These are the activations of a small neural network, seen along a few directions. Each row is one input.
In each table, some parts of the input vary, and every possible input appears once, in random order.
Descriptions start from the smaller parts, as in this example, which fits no table here: ring(5) and (point or ring(11) or (values(2) and line(6))).
Shared parts are said once, and a part with two or three values counts as separate values.
(in the rows, 128 means zero)

Other details of the inputs shift rows strongly along three fixed directions, in all tables alike. That doesn't count.

A family of inputs:
r1: [ 99  86 136 163 183 160 147 114 114 138  82 165]
r2: [136 160 146 163 144  71  94 115 105 171 103 127]
r3: [118 182 181 101 100 164 148  67 146 167 118  84]
r4: [124 102 141 144 159 149 152 149  88 149  63 173]
r5: [115 119 128 162 170 139 131 100 111 146  92 153]
r6: [148 179 191 104  87  98 126  94 140 165 120  66]
r7: [123 107 176 122 120 177 176 116 132 147  57 136]
r8: [132 119 123 164 167 138 132  97 108 147  83 141]
r9: [113 137 147 167 169  92  94  89 124 148 119 108]
r10: [110  87 148 137 146 179 164 138 114 138  48 161]
r11: [123 134 114  64 103 145 136 135 137 110 195 114]
r12: [122 173 142 101  96 136 114 101 160 132 187  89]
r13: [139 187 101 154 144  53  64 146 108 136 158 143]
r14: [146 169 127 167 142  29  64 123  96 160 135 113]
r15: [122  48  99 141 161 153 147 157 137  76 149 144]
r16: [109 110  68 157 180 114  97 162 125  88 176 166]
r17: [123 148  92 149 174  46  63 117 100 141 172 135]
r18: [123  96 144 156 154 143 153 132 103 140  57 174]
r19: [125 103  62 137 172  86  88 152 102 105 182 171]
r20: [127 164  88 163 139  50  43 144 123 140 156 131]
r21: [129 141 192  99  93 152 177 111 125 174  81  97]
r22: [156 102 109  94  67 147 159 166 147  81 173 125]
r23: [155 133  90 103  92 154 137 128 152  97 185 119]
r24: [117 112 105  52 109 174 167 155 138  86 183 129]
r25: [127 194 139  95  75 110 108 123 157 130 162  88]
r26: [139 195 120 101  97 139 123  97 148 130 166  95]
r27: [126 127 149 150 150 117 135 131  97 165  75 154]
r28: [148  88 106  95  88 181 162 175 146  80 151 150]
r29: [117 112 145 164 150 116 126 120 112 154  63 139]
r30: [119 109 105  83 102 190 165 152 159  77 183 129]
r31: [115 143 190 103  92 162 164  98 149 164  74  97]
r32: [113  67  75 151 172 152 124 171 125  84 162 176]
r33: [158 160 127 116 103 115 114  92 151 123 163  78]
r34: [114 134 108 175 171  76  77 118 130 130 167 128]
r35: [139 202 192  95  76 109 127  91 148 179 130  77]
r36: [153 137  90  96  90 166 137 133 149  97 185 121]
r37: [128 122  55 157 165 117  99 151 112  89 169 174]
r38: [108  85 133 156 159 141 141 139 115 148  51 159]
r39: [123  77 156 147 145 167 172 131 113 137  45 154]
r40: [123 182 179 103  77 104 118  92 161 174 117  55]
r41: [121  64 152 146 148 156 165 133 114 128  41 139]
r42: [133 200 130 164 134  48  57 111 111 160 140 129]
r43: [140 107 111  80  92 175 177 185 128  88 148 146]
r44: [123  88 112  90 104 180 163 151 168  82 192 120]
r45: [125 117 177 111 126 180 177 129 117 155  61 141]
r46: [160  90 114 100  78 143 150 162 151  77 161 112]
r47: [144 156 136 117 104 111 113  93 152 121 171  79]
r48: [104 128 191 113 121 176 171  81 149 156  97  92]
r49: [117 142 140 140 179  69  88  90 100 161 119 111]
r50: [115 141 145 152 156 129 128 126 110 145  68 151]
r51: [123 120  56 153 145  85  80 183 119  93 159 164]
r52: [154 167 152 113  76  85 112 113 143 127 157  79]
r53: [142 126 108  81  73 162 161 172 148  75 170 136]
r54: [118 113 132 166 171 134 132  98 109 146  90 143]
r55: [136  51  62 162 152  97 103 187 114  81 132 160]
Each input here is: line(5) and (point or line(4) or line(6)).
Q: Changing only the line(5) part turns r38 into r40. The same change can be made to r27. Which row results?
A: r21
Q: Which other rows does r15 become when the line(4) part takes its other values? List them by row number.
A: r9, r33, r47
Q: Which other rows does r55 become when the line(6) part takes its other values? List them by row number.
A: r6, r14, r41, r46, r52
Q: Which other rows does r41 become when the line(5) part takes its other values? List them by row number.
A: r10, r25, r29, r31
Q: Which other rows agree with r42 in the line(5) part? List them by row number.
A: r3, r4, r10, r11, r12, r20, r28, r32, r36, r45

A family of inputs:
r56: [133  87  94 147 149 129 126 145 121 102 134 147]
r57: [126 103 147 172 159 114 131 126  98 154  42 150]
r58: [120 117 136 163 168 120 129 138  87 155  46 172]
r59: [127 101 143 137 141 122 139 149 106 139  80 148]
r60: [127 114 139  87 103 157 159 136 144 114 154 109]
r61: [111 214 184 128 135  97 103  58 123 200  98  87]
r62: [135 131  91 170 159  94  90 134 111 120 149 157]
r63: [104 200 190 139 145  78  91  67 124 196 101  84]
r64: [123  90 141 109 111 180 171 132 149 113 111 119]
r65: [119 108 149 126 130 157 152 112 137 131  97 117]
r66: [132 103  79 169 165 114 105 151 109 102 141 174]
r67: [138 186  92 105  93  86  80 134 149 110 221 104]
r68: [124 144 110 138 135  82  85 138 131 125 171 125]
r69: [135  99 140  99 106 172 170 119 146 113 124 108]
r70: [118 134 146  89 100 176 162 128 148 125 127 116]
r71: [142 148 128  88  67 155 143 132 169 104 188  99]
r72: [144 103 139 116 101 166 170 150 128 118  97 141]
r73: [130  77  75 150 169 110 112 165 105  96 153 172]
r74: [138 171  88 125 119  84  81 136 133 115 198 121]
r75: [134 133 149 103 104 167 162 111 144 129 129 112]
Q: Changing only one part turns r56 into r60. The same change can be made to r65. Which row results?
A: r63
Q: What is each input in this table made of?
A: values(4) and (point or line(4))
Q: Which other rows agree with r74 in the values(4) part? List them by row number.
A: r58, r61, r67, r70
